These are the activations of a small network on made-up records, seen along a few directions, one row for each record.
After each row come some of the record's fields: S, N, W, L, K, T, C, J.
A field that a record lacks is left out.
The largest differences between rows may come from other fields.
In the rows, 500 means zero.
Strong random noise was added to every row along 9 fixed directions; ignore it. To show where, here is one row again and again, with new noise each time:
[485 509 654 512 570 548 441 708 537 476 435 329 438 425 462 398 378 497
 611 520 551 652 424 468 419 520 575 669 472 589]
[586 491 432 320 418 538 431 552 479 708 453 597 287 662 507 536 507 456
 514 515 260 416 444 468 584 688 462 359 437 462]
[549 439 263 356 429 441 608 257 593 532 428 415 261 436 508 585 487 430
 548 479 651 417 580 522 442 459 337 594 661 546]
[525 537 456 411 365 473 479 520 487 525 453 419 389 424 535 504 556 461
 567 430 457 586 475 414 491 571 576 647 556 613]
[545 467 631 496 609 551 444 519 549 501 500 456 500 495 415 406 490 544
 448 507 548 629 505 473 551 633 561 478 425 478]
[549 492 473 377 525 489 439 560 539 597 474 507 462 622 456 511 355 544
 579 598 447 554 433 476 441 515 421 544 443 458]
[514 405 399 546 511 365 504 422 552 562 467 438 639 427 443 519 315 600
 498 489 524 591 540 473 493 425 549 562 528 592]
[393 414 566 539 705 583 518 702 588 634 323 219 477 409 488 497 325 427
 592 588 717 444 313 472 286 383 454 601 607 504]
[543 509 495 510 632 505 527 382 602 346 624 537 473 552 415 411 416 632
 554 679 564 594 556 568 413 462 372 576 386 380]
[475 483 537 546 435 462 423 743 473 555 398 439 547 514 495 459 347 480
 570 482 295 536 402 471 484 500 652 515 404 594]
[558 462 450 516 425 436 498 416 512 507 512 487 420 397 475 457 486 546
 487 418 416 587 600 482 606 597 606 521 499 631]

[508 404 505 554 545 509 479 614 495 642 418 459 518 484 496 504 381 477
 526 486 468 391 462 505 545 453 512 381 567 601] | S: s2 / N: n5 / L: l1
[512 468 578 461 639 533 436 427 552 637 560 519 629 554 472 501 515 577
 411 526 585 504 426 418 532 585 463 387 541 419] | S: s1 / N: n5 / W: w2 / L: l2 / K: k1 / T: t1 / C: c3 / J: j2
[526 582 422 528 240 411 544 406 513 362 525 506 403 422 583 509 514 472
 567 362 332 480 586 532 583 480 570 619 470 611] | S: s1 / N: n3 / W: w1 / L: l1 / K: k2 / T: t1 / C: c2 / J: j2
[434 651 496 488 481 592 450 820 386 532 574 622 575 648 554 537 584 508
 597 696 262 509 294 448 342 457 478 524 410 337] | N: n1 / L: l2
[550 549 470 429 502 527 488 467 475 534 558 581 369 533 495 483 515 582
 542 587 433 595 556 471 511 601 475 522 484 485] | N: n1 / L: l2
[560 543 506 330 521 501 423 404 496 736 613 524 407 454 538 582 471 689
 549 526 474 633 484 375 557 646 480 632 597 520] | S: s3 / N: n3 / W: w2 / L: l2 / K: k2 / T: t1 / C: c2 / J: j2
[536 342 569 562 682 414 521 468 532 643 490 407 599 458 416 417 273 625
 465 532 612 549 546 493 491 462 529 476 543 631] | S: s3 / N: n2 / W: w2 / L: l2 / K: k2 / T: t1 / C: c1 / J: j2
[455 612 684 446 606 623 505 615 459 548 571 415 533 438 545 454 829 426
 473 537 664 514 388 393 454 588 507 545 613 420] | S: s3 / N: n1 / L: l2
[493 406 418 490 364 352 487 540 476 381 323 449 685 590 447 551 333 428
 449 447 517 555 490 551 435 389 589 536 440 530] | S: s3 / N: n2 / W: w2 / L: l2 / K: k2 / T: t1 / C: c2 / J: j2
[386 470 586 717 596 614 468 733 490 475 434 431 495 440 480 442 432 439
 495 557 394 433 417 540 418 500 592 474 412 477] | S: s2 / N: n4 / W: w2 / L: l2 / K: k2 / T: t1 / C: c1 / J: j2
[600 372 425 520 569 427 513 389 562 403 488 518 390 535 350 433 239 548
 508 553 595 576 751 657 532 455 366 469 453 593] | S: s2 / N: n1 / L: l2
[448 457 623 558 605 665 470 641 436 666 501 506 339 501 509 428 623 477
 507 577 415 454 418 454 505 712 590 374 479 429] | N: n2 / W: w2 / L: l1 / K: k1 / T: t1 / C: c3 / J: j2
[537 497 592 523 576 500 525 471 450 518 587 471 675 484 446 468 557 615
 461 562 621 658 503 396 483 528 575 547 517 515] | S: s1 / N: n2 / L: l2
[573 468 495 351 444 477 460 483 428 722 403 452 457 534 530 534 614 436
 404 409 509 504 456 378 590 675 595 404 609 571] | S: s3 / N: n1 / L: l2
[510 591 589 501 381 432 414 642 387 630 543 460 555 428 550 463 489 570
 582 391 287 670 457 347 567 582 771 609 497 696] | N: n3 / L: l2
[574 560 687 467 457 544 432 687 523 376 499 458 240 478 462 382 275 512
 653 469 367 636 555 593 519 518 534 633 369 686] | S: s2 / N: n3 / L: l2
[478 549 587 689 730 571 454 529 484 514 713 542 605 372 502 407 458 798
 563 652 514 742 483 439 458 534 581 649 479 463] | N: n5 / W: w1 / L: l1 / K: k2 / T: t1 / C: c2 / J: j2
[580 555 511 340 513 525 489 487 502 568 593 634 512 697 473 498 622 551
 505 571 458 451 454 466 538 552 362 420 447 413] | S: s1 / N: n2 / W: w1 / L: l1 / K: k2 / T: t1 / C: c1 / J: j2
[516 431 573 503 467 452 539 460 564 436 372 320 398 353 447 451 371 428
 544 375 703 580 586 501 485 487 532 658 547 704] | S: s1 / N: n2 / W: w2 / L: l1 / K: k2 / T: t1 / C: c1 / J: j2
[505 578 547 427 511 561 426 647 493 410 538 577 337 631 482 480 380 470
 604 558 366 530 474 577 502 519 411 515 384 440] | N: n3 / W: w2 / L: l2 / K: k2 / T: t1 / C: c3 / J: j1
[552 558 606 570 525 556 468 515 501 497 597 543 406 462 528 421 486 586
 544 521 424 560 510 484 566 614 559 572 433 515] | S: s1 / N: n5 / W: w1 / L: l1 / K: k2 / T: t1 / C: c2 / J: j2
[567 476 591 471 426 395 510 451 483 317 501 505 635 647 423 407 425 506
 516 526 497 615 593 544 462 453 554 506 366 551] | S: s2 / N: n2 / L: l2
[518 506 430 529 365 377 563 452 465 363 566 548 493 587 567 424 435 501
 611 551 304 410 520 555 417 400 564 506 423 574] | S: s3 / N: n5 / W: w2 / L: l2 / K: k1 / T: t1 / C: c3 / J: j2
[458 500 413 513 457 493 504 614 497 505 487 550 461 518 524 528 467 460
 549 508 405 446 496 556 493 414 411 458 502 518] | N: n1 / L: l1
[369 599 495 588 452 657 443 453 450 447 509 600 540 519 589 531 844 451
 353 533 376 434 353 401 489 649 598 422 394 220] | N: n4 / L: l1
[576 575 642 301 416 491 395 651 509 516 469 538 511 643 462 492 574 428
 487 411 484 590 494 443 594 606 501 515 430 534] | S: s1 / N: n1 / W: w2 / L: l1 / K: k2 / T: t1 / C: c1 / J: j2
[506 399 540 507 593 561 524 411 581 658 385 412 396 468 536 505 456 427
 404 407 588 349 504 512 633 607 535 343 535 506] | S: s1 / N: n3 / W: w1 / L: l1 / K: k2 / T: t1 / C: c2 / J: j2
[431 480 342 591 420 383 563 518 437 473 529 447 600 511 539 544 428 499
 590 569 397 421 477 506 335 287 529 553 517 539] | S: s3 / N: n3 / L: l2
[477 433 624 602 726 522 483 574 527 511 561 571 757 602 410 449 420 600
 413 580 553 515 456 516 519 439 458 398 393 373] | N: n2 / W: w2 / L: l1 / K: k2 / T: t1 / C: c1 / J: j2
[502 455 447 489 586 593 579 238 589 262 491 586 385 627 489 498 630 386
 363 597 630 318 590 636 471 519 354 304 335 185] | S: s3 / N: n3 / L: l1
[505 520 599 353 505 505 529 564 511 442 442 426 475 598 528 493 559 378
 572 488 653 411 429 534 424 426 406 495 517 478] | S: s3 / N: n2 / L: l1
[581 528 332 432 462 458 519 384 508 499 609 582 384 479 532 587 471 619
 603 595 528 572 575 509 421 435 359 655 595 530] | S: s2 / N: n5 / L: l1
[578 408 504 504 545 511 485 564 478 511 423 490 290 496 432 455 365 450
 523 470 478 503 604 595 588 598 457 417 458 571] | S: s3 / N: n1 / W: w1 / L: l1 / K: k2 / T: t1 / C: c2 / J: j2
[492 469 429 496 404 367 523 512 519 543 494 417 550 355 528 548 434 489
 578 371 537 510 533 491 501 397 519 575 632 679] | S: s3 / N: n5 / W: w2 / L: l1 / K: k1 / T: t1 / C: c3 / J: j2
[523 555 425 408 410 538 401 592 437 605 454 490 372 468 522 566 431 527
 581 478 419 632 456 456 498 603 500 658 530 570] | S: s2 / N: n4 / W: w1 / L: l2 / K: k2 / T: t1 / C: c2 / J: j2
[475 479 362 491 440 454 487 497 507 550 405 504 517 476 503 587 377 476
 497 451 452 390 483 553 535 390 471 479 551 566] | S: s2 / N: n4 / L: l2
[456 497 467 613 373 400 474 552 355 510 468 518 653 440 569 494 550 502
 458 408 311 462 467 446 538 497 712 448 479 613] | S: s3 / N: n2 / L: l2
[463 420 537 591 456 466 426 774 429 526 329 549 636 722 444 487 366 352
 439 505 283 385 420 574 524 462 563 263 310 388] | N: n1 / L: l1
[403 452 507 551 533 578 419 625 467 741 372 489 490 517 591 579 481 443
 430 474 372 362 357 405 542 574 622 360 490 447] | N: n3 / L: l1
[623 454 434 390 465 414 493 326 474 690 583 575 503 529 450 534 431 665
 496 527 498 631 639 442 625 620 497 482 551 587] | S: s1 / N: n2 / L: l2
[601 565 602 359 470 511 432 526 418 485 613 592 550 633 443 443 563 569
 509 517 440 703 548 436 569 617 535 499 409 471] | N: n3 / L: l2

Here are new rows. What are their fields?
[595 473 357 427 561 421 428 384 446 733 636 637 529 583 477 571 253 775
 582 649 343 594 516 462 512 515 370 550 489 475] | S: s3 / N: n3 / W: w1 / L: l2 / K: k2 / T: t1 / C: c2 / J: j2
[577 529 642 282 477 500 372 812 452 706 377 411 415 582 458 513 320 462
 602 430 489 631 422 422 552 592 502 535 527 679] | S: s1 / N: n1 / L: l2
[430 564 456 469 615 597 453 497 503 524 523 505 603 521 518 580 572 534
 476 619 619 525 360 462 391 458 377 549 538 324] | S: s2 / N: n4 / L: l2
[406 498 630 811 479 557 548 735 436 347 501 404 475 245 534 319 505 466
 526 433 339 465 538 553 541 457 734 487 494 672] | N: n5 / L: l2
[536 554 478 326 444 403 496 425 587 418 449 478 572 647 497 508 315 502
 619 536 609 522 474 516 338 303 375 666 480 485] | N: n5 / L: l2
[421 399 424 787 570 407 622 591 426 565 580 467 783 359 510 489 439 594
 486 598 432 455 451 503 429 283 611 475 540 569] | S: s3 / N: n2 / L: l1
[504 450 568 535 630 560 439 573 604 547 476 462 354 456 420 474 277 553
 525 556 550 551 520 547 522 514 435 527 452 526] | S: s1 / N: n4 / L: l1
[505 279 358 592 487 334 591 510 493 571 362 408 630 473 409 542 308 468
 469 431 553 376 581 572 521 326 509 386 593 652] | S: s3 / N: n2 / W: w1 / L: l1 / K: k2 / T: t1 / C: c1 / J: j2
[551 440 326 402 456 453 547 233 551 521 463 482 324 378 481 603 501 513
 422 396 711 593 688 509 559 546 415 571 666 577] | N: n1 / L: l2
[519 358 642 574 721 545 538 529 594 527 415 447 419 532 379 425 299 448
 409 498 625 391 578 651 595 534 454 216 434 510] | S: s1 / N: n1 / L: l2
[532 631 543 512 510 507 516 441 434 610 751 548 376 363 590 441 608 714
 614 578 305 574 505 382 545 623 580 573 531 580] | S: s3 / N: n3 / L: l2
[547 503 489 337 373 428 445 562 503 563 383 477 427 582 532 556 325 434
 633 394 462 537 444 467 463 465 525 599 509 626] | N: n5 / W: w2 / L: l1 / K: k1 / T: t1 / C: c3 / J: j2
[561 465 426 484 314 395 533 507 468 290 433 440 293 411 477 462 356 431
 635 418 514 573 646 623 520 412 516 669 523 725] | S: s3 / N: n2 / L: l1
[630 597 330 387 364 415 609 269 551 290 718 732 231 578 510 450 478 593
 656 551 352 455 714 691 582 391 246 558 440 536] | N: n2 / L: l1
[472 526 593 570 539 453 405 711 384 559 462 471 788 522 489 472 471 530
 475 502 434 590 386 414 477 479 643 493 450 522] | S: s3 / N: n1 / L: l2
[462 452 570 540 587 535 511 757 426 714 432 385 472 476 512 476 293 538
 645 601 454 502 385 452 376 437 539 547 550 597] | N: n2 / L: l2
[571 445 581 594 636 576 581 341 508 556 657 576 290 458 486 378 581 599
 452 541 473 415 619 534 608 636 526 333 470 477] | N: n5 / L: l1
[497 519 579 382 415 555 391 796 419 601 380 566 546 616 517 518 570 397
 472 441 324 477 365 459 553 613 588 357 388 495] | S: s3 / N: n2 / W: w2 / L: l1 / K: k2 / T: t1 / C: c1 / J: j2
[452 513 562 436 543 537 522 610 560 430 306 341 469 556 530 531 474 319
 557 513 671 392 378 513 309 360 443 552 517 476] | S: s2 / N: n1 / L: l1
[578 482 183 464 201 280 555 287 454 495 531 629 486 531 575 614 480 534
 529 410 247 459 698 538 634 452 494 489 527 627] | S: s2 / N: n3 / W: w1 / L: l1 / K: k2 / T: t1 / C: c2 / J: j2
